Each row below is a small network's average activation on inputs in which a field has the value named, seen along a few directions.
Values that are neighbours, or in one group, have similar rows; names and order tell nothing.
In the rows, zero is written as 500.
Strong random noise was added to every row along 5 fixed directions; ignore it. To show where, here is one row again and again, with new noise each time:
542; 723; 274; 501; 352; 443; 535; 475; 664; 527; 504; 465; 521; 694; 383; 654; 534
676; 270; 577; 528; 779; 576; 474; 590; 578; 646; 361; 585; 798; 470; 497; 382; 499
432; 585; 614; 551; 293; 682; 354; 617; 595; 761; 610; 622; 516; 354; 534; 632; 684
472; 577; 522; 581; 345; 381; 593; 561; 476; 493; 500; 553; 663; 713; 457; 450; 415
595; 568; 410; 683; 536; 477; 570; 506; 633; 671; 391; 484; 539; 563; 378; 576; 451
585; 453; 395; 251; 488; 492; 427; 619; 606; 421; 525; 608; 930; 773; 531; 435; 566
583; 555; 522; 449; 572; 458; 584; 305; 439; 363; 488; 403; 294; 386; 429; 479; 595


P, 14 values:
p2: 556; 509; 538; 376; 517; 701; 336; 484; 588; 618; 587; 526; 452; 290; 518; 609; 742
p12: 276; 547; 704; 555; 258; 640; 500; 630; 441; 696; 628; 575; 589; 365; 550; 543; 598
p13: 509; 204; 543; 620; 849; 696; 306; 637; 621; 804; 259; 571; 504; 290; 560; 583; 455
p10: 431; 420; 465; 653; 550; 437; 456; 586; 579; 595; 391; 517; 391; 519; 517; 549; 378
p6: 536; 414; 231; 512; 796; 369; 525; 457; 527; 419; 399; 430; 484; 659; 331; 569; 363
p4: 415; 667; 622; 454; 286; 595; 403; 464; 470; 490; 686; 543; 288; 295; 553; 609; 682
p5: 472; 513; 547; 603; 617; 411; 682; 390; 303; 475; 443; 368; 375; 464; 500; 358; 383
p11: 369; 343; 694; 377; 379; 364; 495; 481; 242; 131; 568; 564; 541; 637; 680; 229; 324
p9: 363; 515; 660; 700; 278; 404; 542; 530; 381; 410; 574; 554; 319; 518; 582; 428; 327
p3: 580; 339; 513; 525; 683; 662; 406; 596; 533; 718; 436; 477; 647; 347; 613; 531; 587
p1: 514; 556; 342; 410; 532; 467; 577; 522; 515; 435; 477; 363; 596; 617; 448; 522; 482
p14: 510; 694; 421; 829; 353; 398; 652; 393; 495; 563; 453; 442; 199; 468; 359; 570; 308
p7: 587; 396; 494; 386; 683; 582; 505; 489; 567; 572; 469; 497; 680; 471; 499; 445; 553
p8: 566; 455; 538; 495; 561; 428; 550; 433; 434; 327; 514; 481; 372; 465; 536; 398; 377
P is arranged as a line.
A walk along P starts at p5 and steps to its neighbour p3. Put p6, p11, p1, p7 in the order it reaches them.
Answer: p1, p7, p11, p6
Which values are neighbours of p4? Give them in the order they are listed.
Answer: p2, p14
Fewest steps between p13 and p12?
Answer: 9

N, 14 values:
n10: 592; 390; 607; 626; 673; 429; 614; 370; 342; 314; 405; 419; 226; 304; 529; 371; 320
n7: 468; 816; 280; 212; 372; 556; 503; 432; 496; 415; 714; 372; 406; 445; 389; 671; 814
n9: 626; 374; 120; 13; 794; 340; 478; 395; 599; 21; 343; 399; 713; 875; 448; 524; 521
n6: 602; 546; 483; 298; 490; 419; 546; 245; 468; 183; 502; 407; 348; 489; 465; 370; 636
n3: 612; 510; 347; 313; 405; 383; 461; 545; 618; 307; 505; 544; 746; 776; 545; 402; 459
n1: 753; 477; 435; 238; 718; 526; 522; 344; 587; 288; 535; 464; 702; 599; 482; 409; 641
n4: 463; 619; 621; 824; 322; 528; 554; 448; 460; 612; 500; 478; 119; 273; 502; 606; 456
n11: 456; 675; 157; 294; 329; 376; 469; 350; 613; 142; 608; 386; 304; 686; 465; 636; 474
n12: 396; 628; 462; 489; 405; 398; 419; 410; 388; 407; 566; 446; 244; 553; 470; 613; 534
n2: 235; 683; 550; 457; 260; 511; 385; 486; 422; 503; 667; 557; 156; 381; 594; 607; 591
n14: 489; 191; 644; 76; 775; 685; 292; 367; 333; 185; 605; 509; 275; 148; 664; 320; 678
n5: 439; 620; 305; 508; 494; 540; 602; 527; 567; 695; 416; 309; 565; 575; 502; 611; 508
n13: 308; 569; 912; 678; 97; 643; 467; 731; 445; 840; 762; 744; 660; 397; 580; 535; 639
n8: 634; 685; 255; 463; 578; 383; 713; 274; 516; 462; 404; 310; 407; 575; 258; 612; 520
N is arranged as a line.
A walk along N starts at n5 and steps to its neighbour n7. Put n1, n12, n2, n14 in the order it reaches them.
Answer: n1, n14, n2, n12
Which values are neighbours of n4? Give them in the order they are listed.
Answer: n10, n3

U, 10 values:
u7: 548; 470; 364; 548; 633; 423; 493; 422; 561; 420; 406; 460; 388; 598; 464; 591; 413
u5: 529; 526; 580; 868; 613; 442; 713; 396; 427; 686; 369; 423; 358; 390; 334; 520; 341
u3: 397; 340; 697; 490; 481; 467; 577; 647; 337; 458; 525; 547; 841; 643; 608; 247; 389
u9: 493; 547; 568; 735; 380; 257; 715; 583; 385; 497; 460; 530; 707; 776; 435; 331; 265
u6: 642; 417; 446; 563; 588; 378; 626; 568; 569; 491; 368; 541; 758; 679; 470; 312; 305
u8: 671; 523; 291; 529; 492; 390; 580; 489; 657; 479; 437; 453; 678; 683; 376; 529; 420
u4: 443; 672; 370; 539; 258; 547; 391; 656; 700; 644; 502; 632; 576; 670; 500; 631; 443
u1: 516; 445; 445; 400; 548; 636; 372; 626; 640; 663; 532; 540; 780; 558; 508; 570; 639
u10: 356; 404; 574; 427; 432; 726; 260; 807; 555; 711; 567; 678; 671; 415; 665; 576; 600
u2: 474; 482; 308; 368; 520; 590; 284; 589; 659; 590; 511; 567; 610; 615; 579; 665; 556
U is arranged as a line.
Which values are neighbours of u10? Give them in the order they are listed.
Answer: u2
Which values are neighbours of u1? Give them in the order they are listed.
Answer: u5, u3
Which values are neighbours of u8? Give them in the order they are listed.
Answer: u9, u6
